Here are a small network's activations along a few directions, averaged over the inputs that share one value of a field.
Related values have similar rows: they may be neighbours, one step apart, or belong to one group.
In the rows, zero is written as 500.
Strong random noise was added to every row along 5 fixed directions; ignore it. To show where, here is one row again and again, with new noise each time:
[438 650 378 390 564 410 556 512 649 534 305 493 517 527 682 615 561 292
 719]
[322 393 481 451 359 282 601 365 313 354 921 592 431 588 414 370 451 529
 536]
[463 573 527 493 367 324 440 453 362 389 774 603 471 554 397 436 480 558
 474]
[531 647 383 409 434 514 424 568 716 523 391 536 505 374 637 624 476 294
 718]
[329 300 478 364 626 424 759 420 423 440 518 327 466 561 504 452 454 444
 529]
[576 421 596 269 585 626 603 510 496 419 225  90 596 521 455 702 427 195
 279]
[278 470 383 415 585 291 708 410 480 481 555 532 451 609 613 447 545 446
 714]


C, 9 values:
c8: [424 541 347 485 366 321 487 397 496 501 721 673 435 492 638 463 641 535
 729]
c7: [677 390 397 473 414 695 483 577 781 594 277 425 531 302 668 716 533 319
 614]
c5: [314 504 434 429 616 507 663 457 554 545 349 478 567 646 630 597 507 235
 625]
c9: [721 444 608 669 444 610 524 596 584 638 346 437 566 442 515 570 629 656
 284]
c4: [361 458 491 457 606 716 540 390 493 528 369 498 582 631 541 499 486 252
 458]
c2: [491 261 484 555 615 672 561 518 530 566 417 410 453 376 458 388 408 640
 450]
c1: [512 627 608 489 534 296 489 411 265 419 588 539 524 774 460 460 622 563
 327]
c6: [496 428 390 612 620 669 593 524 715 678 250 610 547 498 718 547 540 404
 672]
c3: [314 648 455 491 683 333 623 479 480 521 353 448 455 692 573 517 606 478
 639]
The values of C form a 3 by 3 grid.
What is the length, in steps, of the shortest route from c5 to c8?
> 3
Each value of C is a pair of two hidden parts, and every pair occurs once (3 first parts, 3 second parts).
Changing only the second part turns c9 into c4. c7 has the same second part as c9; what does that change turn c7 into?
> c5

T, 9 values:
t6: [516 222 588 569 757 425 707 543 355 526 523 370 379 458 423 246 474 969
 398]
t4: [430 359 441 492 472 479 518 395 404 463 718 574 437 474 485 399 510 574
 582]
t9: [422 718 541 463 730 368 515 517 431 491 279 440 530 697 496 536 564 490
 504]
t3: [579 456 554 629 415 589 383 470 423 517 523 523 538 537 382 554 560 546
 343]
t1: [364 233 402 482 501 417 835 415 537 547 508 431 515 549 621 553 551 404
 600]
t8: [626 932 547 572 411 373 233 524 468 485 475 760 610 641 493 533 556 466
 414]
t7: [441 468 452 341 367 401 593 449 521 402 610 390 443 555 573 589 506 264
 556]
t2: [425 485 488 689 522 615 451 554 553 608 629 732 445 393 495 297 426 706
 600]
t5: [439 597 541 363 536 460 498 465 446 424 421 372 549 561 454 546 518 423
 438]
The values of T form a 3 by 3 grid.
Name the neighbours of t2, in listed order.
> t3, t8
Name the neighbours of t5, in listed order.
> t4, t9, t7
Each value of T is a pair of two hidden parts, and every pair occurs once (3 first parts, 3 second parts).
Changing only the second part turns t8 into t4. t9 has the same second part as t8; what does that change turn t9 into?
> t5
